A small network was shown many inputs. Here are its activations along a few directions, one row for each input.
In each table, some parts of the input vary, and every possible input appears once, in random order.
A made-up example of a description, with smaller parts first: one of 5 places around a ring, together with either a single point or one of 11 places along a line or (one of 3 separate values, together with one of 4 places along a line).
Shared parts are said once, and a part with two or three values counts as separate values.
In the rows, 128 means zero.

Other details of the inputs vary at random and push rows far along two fixed directions, the same in every table; ignore that.

Table:
R1: [93,126,154,157,88,158,129,124,122,105,139]
R2: [88,126,118,166,101,154,120,134,130,119,142]
R3: [134,136,130,103,134,144,130,133,112,118,149]
R4: [106,136,118,138,94,154,125,130,133,111,148]
R5: [141,124,154,96,187,91,104,137,94,141,127]
R6: [133,122,151,110,169,113,110,124,103,130,130]
R7: [137,124,139,103,150,135,119,134,96,136,150]
R8: [125,142,120,118,126,123,110,129,139,103,136]
R9: [97,140,109,159,97,151,130,128,135,103,140]
R10: [171,146,130,54,195,75,89,134,106,132,146]
R11: [99,138,113,152,93,156,128,128,136,103,146]
R12: [101,138,119,157,103,160,147,133,125,92,136]
R13: [80,132,135,173,102,129,111,140,134,118,127]
R14: [113,148,115,138,125,127,124,133,121,120,138]
R15: [133,124,154,109,159,120,110,120,103,130,136]
R16: [98,145,130,134,82,157,120,128,160,95,142]
R17: [99,139,111,155,96,153,129,128,134,105,143]
R18: [90,132,118,163,121,143,119,136,129,128,137]
R19: [163,137,138,60,188,103,109,129,109,112,147]
R20: [247,70,105,79,127,79,191,85,175,242,39]
R21: [153,143,150,58,167,120,111,130,118,117,155]
R22: [130,139,131,103,186,99,101,140,103,159,144]
R23: [186,57,98,130,46,121,214,91,202,216,26]
R24: [103,130,135,147,127,125,103,122,126,129,133]
R25: [145,92,111,206,38,134,209,109,209,145,92]
R26: [148,123,155,89,186,103,104,119,93,138,137]
R27: [164,107,124,218,47,134,202,127,206,148,93]
R28: [95,124,130,161,102,165,137,138,120,106,142]
R29: [173,136,137,51,204,87,106,135,98,120,143]
R30: [99,140,119,159,105,157,147,135,124,94,134]
R31: [117,130,142,126,129,124,99,117,118,135,143]
R32: [144,144,117,95,171,108,110,123,106,136,149]
R33: [136,126,131,97,156,119,99,131,101,148,160]
R34: [132,145,127,113,158,120,133,137,103,120,136]
R35: [140,132,125,96,190,105,98,129,101,156,149]
R36: [111,123,129,141,131,150,130,134,113,120,138]
R37: [90,125,127,168,111,163,139,138,123,106,135]
R38: [122,125,154,123,135,134,118,120,109,123,136]
R39: [92,130,130,162,125,148,137,145,121,115,126]
R40: [155,137,138,69,172,115,113,128,117,111,144]
R41: [81,137,120,172,111,145,123,141,132,123,135]
R42: [161,144,127,67,185,87,92,129,114,125,149]
R43: [80,131,133,175,99,135,112,134,138,116,126]
R44: [132,130,144,105,161,106,91,117,109,145,146]
R45: [232,85,107,161,71,118,204,103,203,216,24]
R46: [119,127,132,129,162,133,127,137,107,130,134]
R47: [108,141,119,136,101,141,117,128,151,93,135]
R48: [104,138,133,136,93,162,137,133,148,82,133]
R49: [220,80,103,159,68,117,208,97,203,214,27]
R50: [110,136,123,140,106,160,142,133,124,99,140]
R51: [84,122,145,173,105,143,129,138,128,100,119]
R52: [88,129,134,167,108,135,110,128,134,121,128]
R53: [99,148,117,155,108,133,129,141,125,115,134]
R54: [119,121,148,129,153,122,116,129,110,122,126]
R55: [133,129,123,107,172,115,101,128,105,150,148]
R56: [102,142,120,143,91,148,119,126,156,90,136]
R57: [105,135,128,145,101,139,136,148,135,77,124]
R58: [161,144,130,73,202,100,120,131,86,136,147]
R59: [116,133,137,127,163,122,127,147,105,136,130]
R60: [95,145,126,160,107,143,148,147,120,100,128]
R61: [122,143,124,124,119,112,112,143,130,106,130]
R62: [159,147,133,58,177,100,92,121,123,128,155]
R63: [139,147,119,99,172,105,109,127,104,134,153]
R64: [92,129,136,162,105,138,110,121,132,119,133]
R65: [155,140,130,78,183,115,120,129,94,127,154]
R66: [93,130,143,155,86,146,111,122,128,122,141]
R67: [245,65,102,73,120,79,194,83,174,247,30]
R68: [123,135,132,124,123,120,130,150,121,92,123]
R69: [107,134,126,142,103,149,137,137,140,78,127]
R70: [107,125,120,143,116,143,113,131,120,130,146]
R71: [96,126,128,160,124,154,137,138,120,113,131]
R72: [251,68,98,104,100,96,202,83,189,246,13]
Each input here is: one of 8 places along a line, together with either a single point or (one of 2 separate values, together with one of 4 places along a line).
Changing only the place on the line of 8 turns R43 into R52. The same change can be made to R41. Which row results? -> R18
Changing only the place on the line of 8 turns R54 into R1. The same change can be made to R49. Which row results? -> R23
Change only the place on the line of 4 in R11. List by row number the other rows that result. -> R31, R62, R70
Change only the place on the line of 8 in R53. List by row number the other rows that result. -> R4, R9, R11, R14, R17, R32, R63
List by row number the other rows that have the place on the line of 8 in common with R35. -> R6, R8, R24, R25, R30, R32, R69, R71

Table:
R73: [114,144,123,129,132,126,110,130,128,109,150]
R74: [128,108,120,199,47,154,176,116,185,127,91]
R75: [118,131,131,130,131,117,115,132,122,126,131]
R76: [128,134,138,136,138,128,132,136,119,123,128]
R77: [154,116,125,103,156,119,130,121,114,163,111]
R78: [99,143,126,140,119,138,119,130,127,105,164]
R79: [119,134,127,135,136,119,116,130,126,131,133]
R80: [115,131,129,130,135,118,118,131,126,129,132]
R81: [118,138,138,128,132,137,124,132,120,110,156]
R82: [114,113,110,189,66,142,167,130,178,117,129]
R83: [176,123,116,87,152,125,128,116,117,172,96]
R84: [149,110,116,150,64,128,173,121,169,151,90]
R85: [129,130,133,115,137,131,126,134,123,109,127]
R86: [174,121,120,79,150,115,115,115,115,170,96]
R87: [139,115,134,117,140,127,129,123,120,143,114]
R88: [130,134,125,120,134,128,128,136,118,110,130]
R89: [169,129,125,95,144,120,111,120,127,159,93]
R90: [152,128,134,113,145,115,113,125,123,157,105]
R91: [146,125,125,103,138,128,126,125,116,138,122]
R92: [97,129,135,149,125,133,129,136,117,103,161]
R93: [121,125,129,134,131,106,152,133,152,116,169]
R94: [140,123,134,117,142,124,133,131,120,135,107]
R95: [96,140,128,135,120,136,120,131,127,103,162]
R96: [164,120,121,102,154,117,137,125,118,166,85]
R97: [139,120,128,116,139,118,118,123,116,150,119]
R98: [128,135,124,118,138,130,132,134,122,114,130]
R99: [158,118,122,109,155,121,129,120,115,166,110]
R100: [110,140,126,125,131,125,113,131,128,107,147]
R101: [139,123,123,122,142,121,120,122,120,155,121]
R102: [138,92,107,194,14,166,193,98,199,151,30]
R103: [115,140,136,129,127,134,114,130,124,113,154]
R104: [149,133,129,114,140,131,128,132,122,128,114]
R105: [117,128,137,127,134,119,114,131,128,125,128]
R106: [121,129,133,116,127,133,116,126,128,121,136]
R107: [112,136,134,136,137,123,130,140,114,107,146]
R108: [112,139,127,127,127,125,110,133,126,102,148]
R109: [93,127,141,144,125,130,117,132,125,106,158]
R110: [123,131,126,117,133,135,130,128,122,123,140]
R111: [100,137,135,133,121,131,110,134,133,93,151]
R112: [158,119,133,116,145,127,128,122,117,160,106]
R113: [141,124,134,124,138,125,118,124,122,152,119]
R114: [103,144,125,144,126,138,131,139,124,91,156]
R115: [110,139,129,144,139,127,133,139,118,111,149]
R116: [100,132,138,133,122,142,126,133,126,94,159]
R117: [104,129,131,137,135,124,120,130,121,120,154]
What do these inputs look like to the network? -> one of 5 separate values, together with either a single point or (one of 2 separate values, together with one of 4 places along a line)
Change only the choice among 2 separate values in R90. List by row number the other rows that result. -> R89
